Each row below holds a small network's activations on one input, seen along a few directions.
Each table varies a few parts of the input and shows all the possible inputs, shuffled.
A made-up example of a description, with smaller parts first: one of 8 places around a ring, together with either a single point or one of 9 places around a ring or (one of 3 separate values, together with one of 6 places along a line).
Shared parts are said once, and a part with two or three values counts as separate values.
(in the rows, 128 means zero)

Table:
R1: [131 111 120 121 124  85 101 160  93 147 162 139 172 151 168 199 119 149
 108 112]
R2: [122 104 145 115 155 106 136 120 128 118 134 129 120 137  84 117 111 157
 192 108]
R3: [127 101 141 118 154  92 129 110 122  98 160 128 141 136  96 141  93 153
 180 113]
R4: [ 99 152 115 149  98 198 112 127 132  92 119 124  83 138 134 108 107  67
  87 161]
R5: [202 149 115 142 133  49 175 100 158 199 106 128 218  69 148 125 218 168
  76 147]
R6: [165 194 113 176 108 158 190  79 208 145  66 109 136  50 115  23 192  86
  53 197]
R7: [ 99 152 122 141  95 204 117 137 135  95 115 124  77 138 135 101 109  71
  94 160]
R8: [ 93 155 120 146 101 211 119 138 138 110  95 125  63 139 121  83 126  73
 100 156]
R9: [130  98 148 107 160 108 136 115 134 108 141 126 123 135 106 129 103 156
 193  97]
R10: [125 100 144 120 157  86 134 120 128 104 165 126 148 133 101 138  80 156
 178 112]
R11: [101 150 122 139 105 215 120 134 144 101 101 123  65 136 143  96 118  71
  99 145]
R12: [137 109 123 109 128 108 104 154  98 151 139 139 148 154 173 189 142 150
 123  97]
R13: [192 139 139 141 165  49 206  59 201 156 108 112 195  50  75  61 179 172
 147 148]
R14: [134 112 117 119 121  90  96 150  87 141 158 141 165 156 163 201 131 146
 110 113]
R15: [127 101 148 109 150  97 134 119 125 102 155 128 135 136  97 134  94 156
 188 112]
R16: [129 119 123 110 127 110 104 156  85 170 130 138 138 140 157 175 150 152
 130  94]
R17: [ 97 151 118 152 101 193 117 138 138  97 124 121  90 134 139 104  95  71
  84 160]
R18: [134 112 123 111 117  97 101 159  89 145 153 141 159 156 164 194 133 149
 118 112]
R19: [121 108 149 109 159 111 136 117 122 128 131 125 113 120  90 114 112 158
 199  94]
R20: [ 93 160 124 139 106 215 120 136 132 121  92 121  57 122 127  81 126  75
 107 142]
R21: [129 115 119 116 122 106 102 159  91 160 133 142 144 157 151 177 149 151
 123 108]
Question: Changing only one part turns R4 into R14. The same change can be made to R20. Which row results?
Answer: R16
Question: What do these inputs look like to the network?
Answer: one of 3 separate values, together with either a single point or one of 6 places along a line
Question: Change only the choice among 3 separate values in R15. List by row number the other rows that result.
Answer: R7, R18

Table:
R22: [157 128 135 131 153  87 162  95 151 138 120 124 154  98  93  97 151 157
 152 132]
R23: [159 126 140 129 155  88 165  97 163 130 125 121 158  97 108 102 142 154
 148 129]
R24: [ 95 150 120 148 100 202 122 133 142  98 112 122  76 136 120  86 105  72
  99 163]
R25: [160 125 136 126 152  95 165  93 158 138 121 120 153  93 103  96 145 155
 154 127]
R26: [116  94 133 110 136  89 100 156  89 130 166 138 148 162 133 186  96 159
 158  98]
R27: [ 97 150 126 144 110 205 124 131 150  95 106 120  70 132 131  89 107  72
 104 149]
R28: [184 153 109 145 115  82 156 118 145 188 105 131 195  88 164 134 206 144
  58 152]
R29: [119  95 138  99 139  99 103 152  88 133 154 139 134 161 131 179 112 162
 173  90]
R30: [143 121 105 119 109  89  91 167  82 181 145 144 179 153 197 218 165 148
  74 111]
R31: [124  90 138 101 145  99 105 149  94 115 163 139 139 167 143 186  99 159
 168  92]
R32: [155 123 133 132 144  85 158  92 158 129 131 122 162 100  99 108 139 150
 147 135]
R33: [119  92 136 102 143  98 102 149  92 135 157 136 136 155 139 182 103 161
 169  82]
R34: [127 180  95 158  72 195 114 151 131 150  90 129 112 122 186 117 174  67
  18 171]
R35: [ 94 156 128 141 107 204 124 133 141 109  99 120  65 124 119  82 119  76
 111 148]
R36: [116  92 135 107 138  89  97 148  90 123 168 136 145 160 135 193  95 156
 163  91]
R37: [100 151 125 139 110 211 127 125 143  99 104 120  65 127 126  82 110  75
 112 149]
R38: [ 97 151 122 146 109 203 122 128 138 103 102 123  67 133 115  83 117  77
 109 153]
R39: [118  98 136 107 148  91 102 150  83 132 157 140 138 158 130 181 108 163
 169  89]
R40: [156 127 133 134 145  86 163  99 155 133 131 123 165 101  97 100 138 153
 143 143]
R41: [ 97 151 124 145 105 202 120 123 141  86 115 120  73 132 122  92 102  69
 104 158]
R42: [155 133 141 126 152  88 164  99 155 144 117 121 153  89  97  95 153 157
 154 127]
Question: Changing only one part turns R22 into R39. The same change can be made to R25. Which row results?
Answer: R33
Question: What do these inputs look like to the network?
Answer: one of 3 separate values, together with either a single point or one of 6 places around a ring
Question: A walk changes only the place on the ring of 6. It starts at R37 and steps to R35. List the rest of the walk in order.
Answer: R38, R24, R41, R27

Table:
R43: [ 66 145 132 157 103 224 124 137 165  59 103 121  38 160  72  50  78  59
 134 173]
R44: [160 138 109 147 145  54 159  85 159 193 123 123 204  92  94 118 188 158
  98 158]
R45: [116 162 103 154 106 230 123 131 139 125  98 122  76 122 196 110 126  57
  38 153]
R46: [ 96  96 146  90 148  90  86 165  66 134 174 134 130 158 113 176  85 173
 204  68]
R47: [138 128 150 123 144  68 170 103 179 144 115 119 159 104  41  72 157 167
 184 144]
R48: [195 141 112 148 119  47 167  77 164 149 127 129 220  93 120 137 197 147
  73 179]
R49: [127 178  94 149  59 204 110 162 106 166  73 140  95 137 175 117 200  75
  29 173]
R50: [167 136 142 135 159  76 171  86 183 136 119 111 168  65 111  95 149 151
 141 120]
R51: [105  83 160 105 157  98 105 153  72  73 180 136 106 153 106 169  43 161
 213  78]
R52: [146 105 111 117 112  63  87 152  75 137 175 150 196 170 175 240 139 154
  97 121]
R53: [148 116 165 138 170  89 189 108 192  95 118 116 134  92  64  45  99 164
 204 122]
R54: [106 151 109 130  95 242 119 136 147 122  93 121  65 139 164  84 127  68
  96 143]
R55: [137  92 131 109 148  91 100 157  75 141 156 145 145 156 196 234 116 155
 116  81]
R56: [117  95 133  93 149  98  84 165  72 157 160 135 140 151 168 196 107 170
 173  50]
R57: [ 97 154 122 124 106 247 125 101 126  90 107 119  43 128 124  78 108  61
 119 158]
Question: Changing only one part turns R44 into R45. The same change can be made to R50. Which row results?
Answer: R54
Question: What do these inputs look like to the network?
Answer: one of 3 separate values, together with one of 5 places along a line
Question: Change only the place on the line of 5 in R55. List by row number the other rows that result.
Answer: R46, R51, R52, R56
